Each row below holds a small network's activations on one input, seen along a few directions.
In each table, some parts of the input vary, and every possible input appears once, in random order.
Descriptions start from the smaller parts, as in this example, which fits no table here: one of 2 separate values, together with either a single point or one of 9 places along a line or (one of 6 places along a line, together with one of 8 places around a ring).
Shared parts are said once, and a part with two or three values counts as separate values.
In the rows, zero is written as 128.

Other details of the inputs vary at random and push rows far along two fixed directions, the same in every table; ignore that.

A family of inputs:
R1: [145 137 121 184 164 134 154 155 148  81 117  57 137]
R2: [189 181 134 146 166 146 118 147 147 104 123  94 134]
R3: [137 160 128 181 182 112 135 147 130  90 112  55 138]
R4: [145 194 104 163 147 138 124 151 119 115  84  86 160]
R5: [122 153 116 150  66  44 154 129  92 109 111 226  33]
R6: [108 155 140 153  89  47 121 133 117  97 139 238  31]
R7: [163 173 134 175 129 160 135 159 155 119 121  84 141]
R8: [100  86 128  42 143 125 120 100 117 158 154 147 127]
R9: [104 131 130 164  55  55 152 120 144  99 108 236  46]
R10: [166 170 104 174 123 158 136 163 129 115 107  83 148]
R11: [ 81  37 131 102 149 106 148  89 104 153 163 115 145]
R12: [114  58 127  69 114 134 104 103 127 161 172 141 131]
R13: [149 174 127 167 135 161 142 155 162 111 104  89 151]
R14: [156 125 126 190 159 127 145 147 152  86 105  58 145]
R15: [ 98  73 143  93 112 130 129  94 110 189 166 145 148]
R16: [167 154 133 164 146 159 121 156 170  99  98 105 158]
R17: [163 160 102 172 124 152 134 151 141 110  77  90 166]
R18: [122 127 107 170  43  53 145 128 110 104 111 228  44]
R19: [159 170 135 182 147 151 143 132 157 118 101 105 172]
R20: [175 164 122 167 167 153 127 127 164  94 115 115 169]
R21: [171 188 127 157 166 141 100 146 144 103 130  91 140]
R22: [ 86 165 131 155  78  41 141 120 122 104 115 231  41]
R23: [112 144 115 161  51  60 145 120  93  96 111 222  32]
R24: [157 166 128 159 152 165 130 164 166  95 110 104 150]
R25: [107  56 141  76 111 137 107 118 123 170 164 145 133]
R26: [121 135 110 179  60  50 155 113 101 107 121 241  58]
R27: [171 164 135 166 146 165 122 168 158 104 128  97 140]
R28: [ 99  82 144  39 155 152 118 117 114 178 147 119 157]
R29: [ 95  79 149  67 118 163 113 104 105 189 157  94 149]
R30: [105  75 135  60 122 141 103  95 110 154 171 135 119]
R31: [ 91  90 142  48 138 146 130 108 111 193 140 106 157]
R32: [181 179 149 151 163 150 122 162 143 113 115  98 136]
R33: [ 90  94 113  65 128 141 105 115  74 197 151  94 163]
R34: [ 94  87 113  47 133 145 131 112  85 189 126 103 166]
R35: [ 81  55 137  72 153  99 147 106  95 154 153 101 119]
R36: [164 168 113 153 155 162 127 149 170  86 118  99 148]
R37: [106  65 145  84 128 135 117 103 114 173 173 159 146]
R38: [173 161 139 181 124 154 126 151 158 123 108  86 149]
R39: [175 156 119 159 149 155 118 141 174  90 106 102 155]
R40: [155 195 140 171 146 140 115 151 137 128 115  82 143]
R41: [166 173 127 150 157 162 117 134 157  83 105  96 142]
R42: [117 138 146 154  74  67 131 126 122  85 132 237  24]
R43: [153 177 110 163 131 159 133 143 124 103  77  85 153]
R44: [ 99  91 149  64 117 124 128 110 102 191 156 131 122]
R45: [ 83  73  99  62 116 160 132 119 100 180 139 103 170]
R46: [ 98  63 138  68 150 158 119 101 123 176 157 133 182]
R47: [110  68 122  56 136 163 108 113 125 168 185 108 150]
R48: [ 91 111 133 172  91  34 163 112 112  62 121 197  20]
R49: [188 162 129 175 161 152 120 131 156 102 133 109 159]
R50: [ 88  91 122  45 159 144  95 101 115 169 163 111 161]
R51: [162 168 105 181 141 149 144 136 131 114  87 104 179]
R52: [ 75  83 141  68 107 139 127  97 111 169 139 134 130]
R53: [ 90  72 143  51 140 168 108 108 116 165 147 114 157]
R54: [ 94 157 133 146  95  46 129 129 125  89 122 245  39]
Description of these inputs: one of 6 places along a line, together with either a single point or (one of 2 separate values, together with one of 4 places along a line).
The inputs of R50 and R41 match in every part but the place on the line of 6. If R4 is changed in the same way as R50 into R41, which row does it become? -> R43
The inputs of R49 and R30 match in every part but the place on the line of 6. If R37 is changed in the same way as R49 into R30, which row does it become? -> R42
Change only the place on the line of 6 in R22. List by row number the other rows that result. -> R9, R13, R19, R31, R52
Change only the choice among 2 separate values in R40. List by row number the other rows that result. -> R22
